These are the activations of a small neural network, seen along a few directions. Each row is one input.
In each table, some parts of the input vary, and every possible input appears once, in random order.
Descriptions start from the smaller parts, as in this example, which fits no table here: ring(5) and (point or (values(2) and line(4)) or ring(11)).
Shared parts are said once, and a part with two or three values counts as separate values.

Other details of the inputs shift rows strongly along three fixed directions, in all tables alike. That doesn't count.

A family of inputs:
R1: [ 36  42  -7  -4   5  -3 -25   2  33  -6  25]
R2: [-31  40 -15   8  45 -60 -12 -20 -70  10  -3]
R3: [ 31  37  -7 -21 -16  29 -24   8  30  -7  14]
R4: [-59 -14   1  20  14  31   7  34 -59 -30 -55]
R5: [  7 -41  16 -21 -26 -10  16   7  -5  11  22]
R6: [ 27   9   9 -12 -32  41 -11  19  31 -19  -1]
R7: [ 10   2   6   3 -43  60 -14  25  25 -11 -19]
R8: [ 14  20 -11  -3  -5  41 -18  23  28 -26  -4]
R9: [ 45  48  -4   7   4  -4 -11 -18  56  40  43]
R10: [ 31  17 -15  -7  -4  38  -1   2  50  -8  -2]
R11: [-17  24   6  32  12  70 -13  37   8 -37 -42]
R12: [ 31  55  10  -1 -12   5 -26  -3  22  20  32]
R13: [ 14  -7 -13   7 -27  62  -5  13  45 -44 -22]
R14: [ -5 -45  -3  11 -15 -19   4 -18  -1  12  -2]
R15: [ 13 -12 -14   2  -6 -59  12 -49  -3  36  13]
R16: [ -6  17 -11   6  40 -56 -16 -27 -30  29  17]
R17: [ -7 -62  25   5 -52  18  16  16 -10  -3 -24]
R18: [ -2 -69   9   0 -20  21  39  10   9 -15 -30]
R19: [ -5 -46   2   8 -23 -15   3   0  -6  11  -3]
R20: [ 25  17   0   0   0  42   8   8  45 -10   3]
R21: [ 39  51 -16 -23 -16  -9 -25 -22  21   1  29]
R22: [-26  32 -19  -8  47 -48  -5 -13 -65 -10  -2]
R23: [ 16 -16 -19 -16   4 -59  20 -47  -6  21  16]
R24: [-15  28  14 -30 -18  20  -6   6  67 -24  -8]
R25: [-46  -4  10  22  27   2   4  27 -61 -18 -39]
R26: [ -5  14   6   6  27 -64  -6 -18 -36  32  32]
R27: [  8 -26  -1 -26 -25 -19   5 -12 -12   6  10]
R28: [-13 -41  15  15  -6   4  31   0  -7  12 -15]
R29: [-76  89  18  -4  38  44 -18  31  -1 -38 -56]
R30: [ -7 -69  15  19 -31  22  34   9   9  -1 -36]
R31: [-16 -73  21  23 -27  22  22  14   4  -7 -17]
R32: [-34  -4   3   1  51 -10  12  14 -44  -9  -1]
R33: [  1 -27  -7   5 -10 -19  16 -24   1  24  -6]
R34: [ -3 -64  12  -6 -21  -5  21  16   0  -2  12]
R35: [-11  74 -22   1  55  25 -26   8 -11 -28 -10]
R36: [  3 -24  19  -4 -24 -20   6   0 -11  31  23]
R37: [ 27 -20  -2 -16   9 -49  22 -28  17  39  44]
R38: [ 17 -19  13 -26 -10 -51   8 -20 -17  26  39]
R39: [-11 -63  15  17 -16  -1  18   7   3  11   4]
R40: [ 39  40 -19  -8  14   2 -29 -12  45   1  29]
R41: [-18 -45  15  14 -15  -1  14  19 -14   8   1]
R42: [ 16 -49 -10 -14 -21 -12  25 -23  19  10   1]
R43: [-53 -17  -5  23  24   1  11   4 -60 -22 -45]
R44: [ 13 -21  -8  -2   5 -58  10 -39  -3  47  18]
R45: [-30  50  -4  -6  36 -31 -16  -8 -71  15  -6]
R46: [ 50  46  -4  -9   0 -13 -26  -8  49  10  54]
R47: [-51  10   5   8  62  14  11  27 -62 -32 -28]
R48: [ 25  35  -5   0 -39  21 -24  -7  24  -1   4]
R49: [ -6  93 -24  -6  54   4 -33   8 -21 -19   4]
R50: [ 18 -11   2   9 -14  54  -5  23  45 -34 -15]
Description of these inputs: values(2) and (point or (line(4) and line(6))).
Question: The inputs of R19 and R8 match in every part but the values(2) part. If R7 is changed in the same way as R19 into R8, which row does it become?
Answer: R3
Question: The inputs of R30 and R18 match in every part but the values(2) part. If R45 is changed in the same way as R30 into R18, which row does it become?
Answer: R27
Question: Which other rows does R28 become when the line(6) part takes its other values? List them by row number.
Answer: R9, R15, R30, R33, R44
Question: Which other rows does R36 become when the values(2) part takes its other values? List them by row number.
Answer: R5
Question: Which other rows does R49 become when the line(6) part takes its other values? List them by row number.
Answer: R1, R8, R22, R34, R46

A family of inputs:
R51: [ 31  12   7   5 -30  15 -22   4  48  10  21]
R52: [ 14  85 -22  12  61  10 -27  -6   3   4   9]
R53: [ -6  -4   2 -18   9 -57   2 -24 -41  18  13]
R54: [ 38  13   6   6 -32  21 -17   2  41   8  18]
R55: [-37  10  10   6  43  26  12  35 -43 -20 -21]
R56: [ 17  21   6  13 -25  57 -13  25  28 -15  -7]
R57: [ 14 -80  -5 -10 -28 -23  24 -26  17   9   1]
R58: [  0 -17 -14  -7  27 -70  10 -36 -24  13  19]
R59: [-12 -11  -4 -10  22 -60  19 -37 -18  20   7]
R60: [ -8  -3   9  -1  17 -58   0 -14 -40  28  16]
R61: [  5 -78  12 -21 -33 -14  30  -2  11   1  10]
R62: [ 12  65 -18   8  47 -10 -16 -11   8  17  13]
R63: [  9  19  -3  -4 -33  57 -10  23  28 -24 -13]
R64: [  5 -72  11 -13 -53 -13  20  -8   0   3   0]
R65: [-38 -60  19   2 -38  55  22  41 -13 -44 -57]
R66: [-12  88 -11  -8  33  14 -36   7  -8 -12   4]
R67: [ 50  11 -14  13 -10  -9 -13 -21  59  14  38]
R68: [ 26  12   3   5 -31  19 -22   1  47  12  25]
R69: [ -9  -8 -14 -12  31 -58  12 -30 -26  20   5]
R70: [-51   8   6  15  23  33   9  37 -67 -21 -41]
R71: [-60  -9   9  24  37  33  29  25 -48 -25 -56]
R72: [ 12  -2   6  -7 -37  33 -14  14  40 -16  -5]
Question: What do these inputs look like to the network?
Answer: values(2) and (point or line(4) or line(6))
Question: The inputs of R56 and R64 match in every part but the values(2) part. If R70 is changed in the same way as R56 into R64, which row does it become?
Answer: R63
Question: Which other rows does R69 become when the values(2) part takes its other values? List them by row number.
Answer: R62

A family of inputs:
R73: [-13 -74   7   4 -12 -28  31 -16   8  15  -3]
R74: [-12   3  -1   8  21  10  11   2  -2  -4 -18]
R75: [ 46  16 -11   7 -36  11 -29  -8  43  10  24]
R76: [ 38  19  -3   4 -39   8 -17 -12  47  14  19]
R77: [-21 -17   0  19  12  38  17  21  -3 -26 -34]
R78: [-25  14   5   7   0   1  -8   2  -9   1 -15]
R79: [ 13 -39  -6   1  14 -70  14 -40 -13  34  30]
R80: [ 33   6   1  10 -48  26 -17  -1  55   0   9]
R81: [-12   3  -7  -8  10  21  -3  20 -22 -29 -15]
R82: [  2  36 -14   7  46 -18  -3 -14 -21  10   8]
R83: [-17 -62   9 -23 -19 -41  22 -16  -5   8   5]
R84: [  8  39 -21   8  52 -29 -12 -15 -21  12  18]
R85: [-25  10   8  11  -2  20  -5  15 -15 -13 -30]
R86: [-13   5   0 -12   2  17   7  13 -11 -22 -16]
R87: [  3  40 -16 -19  33 -22 -13  -7 -33  -1  13]
R88: [  7 -55  27 -21 -15 -54  16  -2 -19  32  47]
R89: [-33   5   5 -13   4  32   8  21 -10 -28 -30]
R90: [-21   0  -3  16  19  38  16  20 -10 -22 -34]
R91: [ 34  11   0 -21 -30  13  -9  -5  55  -3  17]
R92: [-12  12  25  13   2  10 -10  29 -27  12  10]
R93: [ 26 -25   3  13 -34  51   4  10  73 -14 -10]
R94: [ -9 -87  12   6 -52  -5  25  -4 -17   5 -18]
R95: [-24   6   2  17  -1  34  -6  21 -26 -22 -32]
R96: [-20 -62  15   2 -36 -11  21  -3 -18   7 -22]
R97: [ -1 -27   4 -27   4 -75   9 -32 -18  23  25]
R98: [-25  51  -1   1  26 -16 -13  -7 -29  11  -8]
R99: [ -8  43 -10   0  48 -32  -2 -21  -8  20  11]
R100: [-27  11   0  -7  14  27   4  24 -19 -36 -27]
R101: [ 43  49 -16   3 -12  -1 -33 -13  24  17  26]
R102: [ 33  -4  19  16 -17  47  -3  29  55   6  26]
R103: [ -9  45 -10 -14  39 -18 -13  -4 -31 -10   7]
R104: [-12 -10   0 -11  -3  22   8  14 -15 -25 -18]
R105: [ 52  39 -23   4  10  -5 -19 -21  40  19  36]
Question: The inputs of R89 and R99 match in every part but one. If R86 is changed in the same way as R89 into R99, which row does it become?
Answer: R90
Question: What do these inputs look like to the network?
Answer: values(3) and (point or (values(2) and line(5)))
Question: Which other rows agree with R95 in the values(3) part? List them by row number.
Answer: R75, R76, R78, R80, R85, R92, R94, R96, R98, R101
Question: Which other rows does R79 become when the values(2) part takes its other values? List them by row number.
Answer: R82
